These are the activations of a small neural network, seen along a few directions. Each row is one input.
In each table, some parts of the input vary, and every possible input appears once, in random order.
Descriptions start from the smaller parts, as in this example, which fits no table here: one of 5 places around a ring, together with either a single point or one of 11 places around a ring or (one of 3 separate values, together with one of 6 places along a line).
Shared parts are said once, and a part with two or three values counts as separate values.
In the rows, zero is written as 128.

Other details of the inputs vary at random and push rows far along three fixed directions, the same in every table; ignore that.

A family of inputs:
r1: [120, 118, 127, 139, 120, 130, 136, 147,  82, 109, 137, 140, 167, 127]
r2: [121, 110, 102, 126, 147, 127, 140, 120, 189, 143, 120, 106,  94, 135]
r3: [133, 121, 114, 105, 136, 111, 119, 112, 167, 155, 135, 148,  75, 140]
r4: [113, 148, 141, 148, 108, 129, 142, 143,  84, 116, 125, 112, 155, 114]
r5: [144, 133, 123, 210, 160, 111, 147, 114,  63, 119, 113, 138, 187, 161]
r6: [131, 129, 129, 100, 132, 112, 120, 109, 174, 148, 117, 145,  76, 153]
r7: [139, 104, 107, 108, 132, 127, 129, 111, 166, 132, 119, 142,  85, 144]
r8: [125, 144, 144, 160, 127, 122, 125, 137,  86, 128, 128, 116, 156, 113]
r9: [123, 127, 129, 154, 122, 147, 129, 140,  91, 117, 134, 119, 165, 100]
r10: [ 77, 105, 150, 120, 123, 155, 108, 136,  57, 105, 124, 122, 147, 117]
r11: [ 28, 101, 152, 102, 107, 183,  99, 112,  60,  88,  73,  78, 101,  94]
r12: [166, 158, 134, 120, 113, 109, 124, 165, 145, 149, 174, 142, 156,  96]
r13: [165, 166, 129, 194, 155, 101, 153, 129,  87, 116, 128, 153, 187, 162]
r14: [110, 111, 139,  58, 118, 134,  99, 154, 200, 140, 151, 130, 103, 139]
r15: [124, 140, 129, 201, 159, 106, 145, 118,  41, 116, 114, 133, 184, 153]
r16: [136, 115, 118, 106, 133, 119, 144, 105, 175, 147, 121, 121,  83, 117]
r17: [108, 131, 113, 217, 168, 130, 154, 131,  73, 109, 118, 103, 188, 133]
r18: [169, 137, 138, 115, 109, 113, 145, 165, 152, 144, 169, 139, 165, 100]
r19: [138, 124, 108, 118, 138, 134, 134,  99, 156, 124, 108, 137,  88, 160]
r20: [113, 118, 121, 155, 140, 124, 127, 155, 104, 119, 154, 129, 174, 143]
r21: [158, 141, 155,  51,  96, 115,  90, 179, 177, 154, 191, 164, 130, 113]
r22: [121, 138, 146, 140, 118, 120, 115, 154,  83, 126, 148, 142, 163, 129]
r23: [152, 135, 108, 123, 133, 102, 134, 119, 155, 137, 135, 149, 102, 147]
r24: [167, 173, 144, 183, 136,  92, 155, 141, 113, 143, 132, 134, 176, 134]
r25: [122, 117, 114, 124, 144, 132, 144, 116, 192, 139, 111, 102,  94, 147]
r26: [128, 137, 138, 126, 109, 116, 133, 171,  82, 123, 161, 150, 167, 120]
r27: [156, 152, 125, 148, 129, 104, 131, 149, 108, 136, 165, 159, 168, 133]
r28: [178, 152, 119, 176, 161,  96, 140, 117, 125, 136, 133, 155, 150, 162]
r29: [153, 151, 150, 131, 129, 117, 138, 175, 171, 149, 167, 125, 181, 130]
r30: [ 33,  79, 136,  82, 106, 182,  91, 122,  63,  93, 115, 108, 102,  98]
r31: [143, 127, 122,  99, 135, 130, 116, 109, 179, 133, 117, 145,  89, 151]
r32: [ 42,  89, 177,  32,  71, 191,  68, 157, 105, 107, 143,  93, 109,  56]
r33: [119, 137, 148, 147, 118, 140, 133, 134,  95, 115, 118, 114, 176, 114]
r34: [ 46, 103, 145,  94, 104, 196,  75, 124,  71,  83,  97,  85,  95,  81]
r35: [177, 158, 154,  56,  75, 119, 113, 205, 178, 150, 214, 151, 163,  76]
r36: [170, 160, 150, 120, 112, 108, 114, 164, 146, 149, 168, 137, 157, 104]
r37: [129, 151, 141, 148, 111, 112, 142, 162,  72, 116, 150, 145, 182, 136]
r38: [121, 133, 169,  85,  98, 133, 114, 172, 107, 127, 169, 144, 175, 116]
r39: [152, 125,  87, 168, 165, 115, 152,  85, 136, 124,  96, 141,  95, 168]
r40: [124, 128, 141, 166, 129, 148, 125, 132,  85, 115, 117, 112, 164, 111]
r41: [144, 132, 112, 203, 154, 119, 150, 124,  64, 112, 124, 143, 186, 150]
r42: [ 69,  88, 103, 167, 173, 146, 117,  84, 107, 101,  72,  96,  91, 166]
r43: [156, 130, 144,  54, 103, 143,  93, 146, 209, 160, 162, 134,  94,  99]
r44: [121, 109, 121, 118, 152, 132, 117, 118, 195, 151, 120, 104,  91, 135]
r45: [142, 122, 109, 105, 136, 121, 114, 107, 170, 138, 136, 150,  82, 139]
r46: [154, 126,  96, 155, 163, 120, 137,  95, 144, 136, 114, 148, 105, 156]
r47: [ 94, 119, 157,  76,  85, 149, 116, 167,  96, 111, 159, 130, 155, 111]
r48: [ 49,  84, 122,  90, 120, 168, 107, 124, 122,  95, 105,  94,  91, 142]
r49: [141, 129, 116, 102, 129, 124, 129, 108, 169, 128, 122, 142,  81, 153]
r50: [154, 123, 112, 171, 164, 110, 142,  75, 161, 147,  94, 118, 108, 147]
r51: [151, 141, 142, 149, 110, 120, 152, 152, 106, 122, 143, 125, 192, 116]
r52: [ 73,  84, 107, 122, 124, 174, 119,  88, 123, 100,  71,  93,  61, 109]
r53: [147, 133, 113, 102, 124, 141, 132, 108, 182, 137, 111, 118,  85, 129]
r54: [124, 123, 139, 145, 127, 139, 115, 143,  85, 113, 136, 139, 169, 131]
r55: [171, 147, 142, 106, 115,  93, 129, 179, 134, 164, 197, 168, 179, 122]
r56: [161, 142, 148, 115, 118, 131, 130, 142, 171, 144, 138, 132, 143, 120]
r57: [146, 133, 128, 154, 156, 108, 152,  83, 157, 145,  95, 117, 110, 146]
r58: [123, 142, 127, 153, 124, 139, 123, 138,  86, 109, 138, 120, 157,  97]
r59: [ 30,  95, 150,  80, 104, 178,  91, 126,  61,  92,  96, 104, 102, 112]
r60: [140, 113, 118,  97, 125, 122, 135, 108, 177, 140, 124, 140,  91, 153]
r61: [ 43, 103, 145,  88, 101, 207,  86, 123,  79,  78,  83,  83, 100,  88]
r62: [137, 115, 128,  97, 135, 123, 123, 106, 182, 144, 116, 145,  93, 151]
r63: [132, 127, 105, 188, 164, 108, 172,  64, 126, 125,  71, 106, 111, 154]
r64: [ 78, 104,  91, 172, 160, 170, 125,  63,  88,  95,  54,  89,  76, 123]
r65: [122, 102, 103, 118, 149, 118, 133, 122, 182, 135, 127, 128,  91, 159]
r66: [146, 141, 128, 112, 131, 129, 121, 103, 183, 141, 110, 118,  80, 131]
r67: [131, 118, 115, 113, 139, 119, 129, 104, 168, 157, 117, 120,  77, 116]
r68: [132, 122, 118, 109, 134, 110, 139, 101, 157, 143, 115, 132,  85, 161]
r69: [115, 140, 140, 141, 113, 126, 145, 140,  82, 120, 124, 109, 163, 114]
r70: [144, 112,  94, 177, 170, 108, 149,  73, 139, 138,  98, 142, 104, 166]
r71: [136, 108, 135,  44, 106, 121, 118, 143, 196, 153, 166, 154,  84, 119]
r72: [124, 111, 120, 121, 141, 126, 133,  98, 158, 146, 119, 117,  89, 113]
r73: [128, 132, 161,  91,  94, 146, 108, 177, 113, 120, 164, 148, 176, 118]
r74: [140, 121, 130,  66, 105, 118, 123, 141, 193, 161, 151, 129,  84, 100]
r75: [145, 137, 104, 167, 147, 102, 158,  96, 145, 142, 101, 119,  88, 134]
r76: [155, 168, 147, 145, 118, 114, 132, 149, 125, 134, 142, 132, 167, 117]
r77: [165, 157, 148,  85,  81, 114, 121, 195, 149, 144, 193, 146, 163,  82]
r78: [121, 132, 122, 153, 127, 130, 133, 141,  70,  96, 132, 137, 154, 131]
r79: [152, 140,  98, 160, 152,  99, 151,  86, 149, 131,  99, 141,  94, 174]
r80: [150, 128,  99, 170, 153, 123, 159,  78, 154, 131,  77, 114, 102, 154]
r81: [160, 144, 112, 210, 157, 104, 164, 115,  92, 132, 123, 129, 185, 128]
r82: [169, 144, 150,  87,  86, 121, 126, 186, 145, 141, 192, 161, 185, 128]
r83: [ 91, 115, 139, 123, 122, 167,  98, 141,  63,  91, 122, 126, 146, 120]
r84: [146, 139, 116, 106, 124, 129, 131, 106, 181, 135, 114, 118,  78, 128]
r85: [130, 159, 121, 200, 136, 118, 156, 124,  57, 100, 103, 110, 176, 129]
r86: [139, 122, 107, 123, 132, 140, 131, 111, 157, 126, 111, 117,  90, 119]
r87: [ 54,  95, 138,  80,  92, 165, 102, 154,  60,  98, 127, 115, 121, 101]
r88: [156, 153, 140, 126, 111, 107, 130, 162, 140, 155, 172, 140, 152, 100]
r89: [166, 149, 135, 170, 149,  92, 147, 120, 128, 156, 131, 129, 153, 133]
r90: [149, 142, 112, 158, 157, 100, 137,  92, 144, 133,  99, 144, 106, 169]
Description of these inputs: one of 2 separate values, together with one of 5 places around a ring, together with either a single point or one of 8 places around a ring.
Q: Changing only the place on the ring of 5 turns r85 into r77. The same change can be made to r25. Which row results?
A: r2
Q: Changing only the place on the ring of 5 turns r42 into r20. The same change can be made to r21. Which row results?
A: r27
Q: Start at r26 and move only the place on the ring of 8, one step at a time. The first step leads to r87. Which rows follow, in order?
A: r71, r1, r7, r39, r78, r23
Q: Which other rows does r34 become when the place on the ring of 5 takes its other values? List them by row number.
A: r35, r58, r66, r84
Q: Which other rows does r81 become when the place on the ring of 5 takes its other values? List them by row number.
A: r18, r33, r50, r51
Q: Which other rows does r58 become when the choice among 2 separate values takes its other values? List them by row number.
A: r45
Q: Which other rows does r5 become when the place on the ring of 8 takes its other values? List them by row number.
A: r10, r15, r21, r22, r28, r54, r83
Q: Which other rows does r51 become when the choice among 2 separate values takes its other values? List them by row number.
A: r60

A family of inputs:
r91: [100, 128, 163, 123, 104, 149, 124, 148, 102, 114, 120,  93, 159, 103]
r92: [169, 155, 100, 220, 173, 117, 160,  56, 112, 120,  61, 115, 124, 149]
r93: [119, 123, 155,  46,  96, 155,  80, 116, 182, 146, 116, 108,  55,  90]
r94: [110, 131, 155, 120, 114, 138,  99, 137,  65, 101, 132, 146, 150, 134]
r95: [151, 129, 104, 114, 130, 110, 143,  96, 198, 167, 118, 115,  55, 116]
r96: [121, 139, 131, 143, 121, 144, 117, 127,  62,  92, 121, 151, 159, 141]
r97: [186, 142,  90, 204, 173,  87, 185, 119, 115, 129, 127, 160, 174, 187]
r98: [115, 138, 160, 126, 122, 131, 117, 175, 117, 132, 164, 103, 181,  87]
r99: [207, 163, 112, 142, 134,  90, 164, 128, 199, 159, 149, 139, 112, 125]
r100: [127, 106, 128,  76, 132, 120, 123, 104, 193, 149, 115, 141,  71, 170]
r101: [130, 128, 108, 211, 183, 113, 148,  63, 148, 127,  57,  89, 106, 163]
r102: [118, 143, 131, 119, 111, 133, 129, 147,  91, 102, 132, 147, 153, 145]
r103: [102, 122, 137, 128, 127, 155, 111, 155,  95,  94, 147, 132, 174, 146]
r104: [123, 145, 151, 122, 106, 157, 116, 168, 134, 117, 150, 109, 184,  98]
r105: [134, 120, 103, 129, 134, 151, 122,  82, 147, 127,  86, 111,  63, 105]
r106: [121, 104, 104,  69, 117, 111, 114, 113, 179, 147, 139, 149,  54, 138]
r107: [150, 135, 139, 121, 107, 138, 122, 181, 157, 130, 171, 118, 169,  90]
r108: [102, 130,  99, 188, 158, 148, 156,  48, 113, 103,  36,  84,  67, 146]
r109: [243, 169, 110, 169, 151,  68, 159, 144, 150, 153, 180, 195, 171, 164]
r110: [108, 111, 121, 135, 129, 149, 118, 164,  90,  99, 153, 137, 166, 137]
r111: [105, 110, 150,  40,  82, 172, 107, 140, 206, 133, 131, 108,  80,  91]
r112: [ 60,  94, 118, 112, 130, 171, 121,  99,  95,  80,  80, 114, 101, 153]
r113: [121,  87, 105,  79, 135, 120, 127, 107, 186, 151, 132, 142,  63, 151]
r114: [ 95, 139, 149, 128, 107, 133, 130, 145,  84, 126, 120, 104, 142,  86]
r115: [ 92, 113, 130, 155, 145, 119, 141, 126,  60, 110, 117, 132, 169, 148]
r116: [106, 113, 133, 125, 115, 145, 112, 148, 130, 130, 152,  98, 145,  89]
r117: [129, 112, 127, 113, 149, 127, 115, 116, 174, 148, 128, 140,  99, 179]
r118: [124, 118, 126, 121, 140, 114, 138, 101, 177, 157, 102, 106,  94, 119]
r119: [138, 116, 114, 125, 131, 119, 147, 111, 184, 156, 124, 113,  97, 113]
r120: [ 73, 109, 114, 148, 157, 156, 114,  56,  83, 114,  46,  78,  58, 107]
r121: [120, 130, 124, 174, 126, 147, 153, 148,  79, 100, 113, 102, 174, 104]
r122: [217, 184, 128, 174, 149,  48, 169, 138, 148, 165, 158, 183, 181, 191]
r123: [137, 155, 167,  83,  83, 129, 118, 163, 151, 147, 153, 121, 139,  94]
r124: [ 99, 104, 116, 163, 145, 134, 122, 147,  71, 112, 148, 132, 171, 144]
r125: [ 84, 110, 130, 171, 161, 133, 123, 135,  61, 110, 126, 127, 163, 154]
r126: [107, 119, 120, 115, 102, 135, 119, 152,  76,  91, 134, 139, 139, 127]
r127: [127, 134, 159,  50,  93, 113, 108, 180, 143, 148, 188, 163, 132, 116]
r128: [106, 123, 152,  97, 113, 131,  98, 145,  92, 125, 150, 158, 128, 115]
r129: [137, 142, 142, 116, 103, 137, 116, 153, 101, 130, 166, 123, 159,  66]
r130: [207, 146, 115, 126, 134,  74, 132, 140, 169, 175, 180, 194, 140, 144]
Q: What do these inputs look like to the network?
A: one of 2 separate values, together with one of 4 places along a line, together with one of 5 places around a ring
Q: Changing only the choice among 2 separate values turns r121 into r97. The same change can be made to r93. Which row results?
A: r94
Q: Which other rows does r94 become when the place on the ring of 5 takes its other values? List them by row number.
A: r96, r109, r128, r130
Q: Which other rows does r120 become when the place on the line of 4 takes its other values? List them by row number.
A: r98, r114, r118
Q: Which other rows does r103 become when the place on the line of 4 takes its other values? List them by row number.
A: r96, r102, r112
